A small network was shown many inputs. Here are its activations along a few directions, one row for each input.
Each table varies a few parts of the input and shows all the possible inputs, shuffled.
A made-up example of a description, with smaller parts first: line(4) and (point or line(9) or (values(2) and ring(8))).
Shared parts are said once, and a part with two or three values counts as separate values.

Other details of the inputs vary at random and push rows far along two fixed directions, the same in every table; ignore that.
To show where, the next rows are all for the same input, with only those details redrawn:
0.92 2.66 -1.48 3.37 -1.51 2.44 -2.07 1.56 -2.05 -3.78 1.23
-1.33 1.85 -2.10 -1.42 2.58 -1.55 2.19 -2.43 -0.32 3.61 1.04
2.84 4.86 -3.25 3.48 -2.26 -0.02 -1.50 1.83 -3.67 -1.95 2.45
-5.50 -3.10 1.73 -1.66 4.23 3.88 1.02 -3.02 3.12 -0.21 -1.69
-3.88 -2.95 3.01 3.32 0.32 8.79 -3.62 1.09 1.84 -8.52 -2.04
-1.45 1.46 -1.90 -1.47 2.53 -1.31 2.21 -2.45 -0.10 3.57 0.98
2.84 4.90 -3.26 3.36 -2.21 -0.10 -1.47 1.80 -3.65 -1.90 2.46
0.48 2.16 -1.16 3.22 -1.32 2.88 -2.07 1.40 -1.73 -4.02 0.91

Table:
row 1: 0.90 2.55 -2.28 -2.95 -1.39 -5.30 5.07 -0.63 -3.39 5.21 -0.71
row 2: -2.04 0.23 -2.68 -2.58 2.45 -2.20 1.20 -1.58 0.05 3.25 0.51
row 3: 3.50 0.46 0.50 1.75 -1.56 -0.48 -4.14 2.30 -1.28 -3.59 -0.65
row 4: 0.71 3.12 -0.01 1.72 -3.18 1.86 -1.45 2.03 -0.85 -3.45 -2.30
row 5: 2.21 3.23 -3.75 2.65 -2.36 -1.83 -1.04 2.58 -3.58 -2.67 2.66
row 6: 5.31 2.08 -1.16 4.03 -2.81 -1.77 -1.25 3.83 -2.34 -0.33 2.73
row 7: -5.82 -3.57 2.21 -1.41 4.15 4.56 0.71 -2.91 3.46 -0.91 -1.98
row 8: -4.22 -7.03 4.21 -1.36 3.52 2.10 0.31 -0.62 4.87 0.44 -1.78
row 9: 0.72 -0.04 -1.11 -3.25 -0.56 -4.32 2.45 -1.49 1.19 4.11 2.49
row 10: 0.53 0.63 -0.58 -2.97 -0.46 -2.47 0.84 -2.24 1.52 4.84 1.57
row 11: -1.32 -2.67 1.76 -1.05 2.49 -0.39 -0.12 -1.13 2.71 4.53 -0.65
row 12: 1.69 -1.18 3.53 2.77 -0.37 3.64 -3.94 1.13 0.54 -5.57 -1.89
row 13: 1.49 4.48 -2.75 -2.51 -0.16 -5.35 5.21 -0.90 -1.10 4.83 -0.16
row 14: 1.17 -4.15 3.62 2.30 -1.53 3.01 -3.13 1.94 -1.49 -5.77 -2.26
row 15: 0.50 -0.35 -1.44 2.70 -2.60 1.54 -1.17 2.26 -4.31 -3.79 0.79
row 16: -6.35 -4.23 1.81 -1.81 4.07 4.36 -0.12 -2.96 3.66 -0.45 -2.59
row 17: 0.30 -3.34 0.75 -1.16 0.88 -2.73 2.22 -0.09 -0.90 5.46 0.55
row 18: 2.86 2.29 -2.35 -2.77 -1.00 -5.40 3.55 -1.64 -0.06 5.75 3.48
row 19: -1.37 0.22 1.44 0.98 -2.49 3.69 -2.04 2.70 0.82 -5.99 -3.51
row 20: 4.75 2.11 -1.68 3.02 -3.05 -2.26 -3.25 4.22 -2.31 0.24 2.24
row 21: -4.07 -4.56 4.33 -2.83 1.67 4.11 0.38 -2.95 5.37 -0.21 -1.27
row 22: 5.83 2.63 -0.68 2.71 -1.95 -2.49 -1.59 2.08 -2.74 -2.18 1.06
row 23: 3.74 1.13 0.92 2.57 -1.59 0.27 -4.19 1.49 -1.24 -2.97 -0.80
row 24: 1.51 -0.54 -0.06 -2.34 2.25 -5.08 1.39 -1.52 0.16 3.19 -0.04
row 25: -0.84 1.03 -2.73 -1.48 2.30 -2.40 3.23 -1.88 -0.45 3.19 1.46
row 26: -4.46 -5.70 3.54 -3.94 1.47 2.90 -0.40 -2.09 5.52 -0.10 -1.53
row 27: -0.59 1.58 1.98 1.90 -2.15 4.21 -1.03 1.76 0.54 -5.29 -2.90
row 28: 0.20 -1.99 0.04 -3.15 -1.37 -2.79 2.71 -1.51 -0.75 4.29 1.56
row 29: -0.79 -2.07 2.14 -0.82 2.72 -0.34 0.92 -1.22 2.59 4.54 -0.05
row 30: -0.99 1.82 -1.15 -2.90 0.24 -3.67 3.97 -0.73 0.34 2.61 -1.37
The inputs of row 9 and row 5 match in every part but one. If row 18 is changed in the same way as row 9 into row 5, which row does it become?
> row 25
Describe the family of inputs behind these rows.
> values(5) and (point or ring(5))
A walk changes only the ring(5) part. It starts at row 24 and steps to row 3. List the rest of the walk in order.
> row 23, row 12, row 22
Which other rows does row 27 become when the ring(5) part takes its other values? List them by row number.
> row 4, row 13, row 19, row 30

Table:
row 31: 0.07 -0.39 0.71 -4.55 -1.04 -3.26 5.37 -3.59 -0.38 5.44 0.31
row 32: 3.06 5.06 -3.82 -0.83 0.60 -6.89 2.28 0.75 -4.52 5.58 -1.21
row 33: 2.09 -3.75 4.04 3.33 -0.57 4.21 -4.36 1.63 1.02 -4.48 0.75
row 34: 2.18 0.78 -2.83 -2.18 1.22 -6.55 3.44 -0.47 -4.01 4.69 0.97
row 35: 1.10 1.15 -1.20 -1.05 -5.45 -2.01 1.15 2.87 0.06 1.63 1.80
row 36: 2.10 -0.68 -1.79 4.09 -5.34 0.10 -4.12 6.72 -3.33 -5.34 0.46
row 37: -2.08 -1.17 0.13 3.39 -0.15 6.19 -1.77 0.64 -0.99 -5.53 1.55
row 38: -0.98 0.05 -0.10 -0.33 2.16 -2.43 1.38 0.83 -0.98 1.20 -2.79
row 39: -6.51 -1.26 0.64 -1.38 5.24 4.63 1.69 -3.58 2.90 2.18 -2.52
row 40: -4.50 -6.09 4.52 -1.76 1.63 6.37 -2.58 -3.32 3.72 -7.26 -2.85
row 41: -1.59 1.68 0.75 -4.47 0.95 -1.91 4.66 -2.80 2.23 6.15 -3.11
row 42: -1.91 -8.22 6.99 1.31 1.60 6.46 -3.72 -1.51 3.41 -4.01 -1.62
row 43: 3.78 3.55 -4.60 -0.51 0.59 -8.45 3.55 0.92 -4.61 5.39 1.06
row 44: 3.22 2.35 -0.80 2.60 -3.59 2.07 -4.45 2.05 -1.76 -8.34 1.47
row 45: 3.57 0.84 2.64 5.02 -1.64 3.79 -5.87 3.16 0.03 -3.95 -1.21
row 46: -4.46 -4.04 3.87 -3.41 1.66 2.27 4.26 -2.32 5.00 0.97 -3.27
row 47: -0.58 3.03 -1.17 5.56 -1.13 5.29 -2.73 2.77 -1.77 -5.67 0.88
row 48: 6.26 3.61 -2.70 0.63 0.78 -7.30 1.29 -0.22 -1.71 7.49 3.93
row 49: 3.40 1.35 1.47 3.10 -6.73 3.17 -1.31 3.80 -2.21 -6.62 0.61
row 50: 7.12 4.09 0.30 7.53 -4.19 0.84 -6.25 5.62 -2.86 -4.83 1.92
row 51: -4.80 -4.50 3.62 -0.80 2.70 5.98 -2.19 -1.58 5.47 -7.32 -3.50
row 52: -2.15 -1.89 0.75 3.28 -0.92 6.57 -2.05 -0.24 -1.89 -5.89 1.27
row 53: -4.72 -7.58 3.44 -3.64 4.00 0.77 2.46 -3.46 0.77 0.75 -3.57
row 54: 6.96 9.40 -3.52 2.87 -6.75 -4.76 1.02 3.97 -4.75 0.85 2.15
row 55: -5.23 -3.18 -0.85 -7.53 3.97 -3.24 2.24 -4.15 5.62 5.61 -0.01
row 56: -4.48 -0.38 0.34 -5.96 6.00 -2.48 2.93 -5.32 4.78 4.43 -2.32
row 57: 5.15 2.17 -3.69 -0.88 -1.12 -7.91 -0.29 1.45 -1.05 8.94 5.56
row 58: 3.81 7.07 -3.64 -0.02 -1.37 -3.18 -1.69 0.12 -2.07 -0.18 0.04
row 59: -3.69 -0.78 -2.70 -0.04 0.16 1.24 0.42 0.39 0.70 2.07 3.05
row 60: -6.21 -2.28 -0.81 -3.38 6.74 0.42 5.24 -5.14 3.18 6.02 0.19
Describe the family of inputs behind these rows.
> values(5) and (point or line(5))
Which other rows does row 56 become when the line(5) part takes its other values? List them by row number.
> row 40, row 44, row 51, row 58
List by row number the other rows that have the values(5) part in common with row 52.
> row 37, row 39, row 47, row 59, row 60
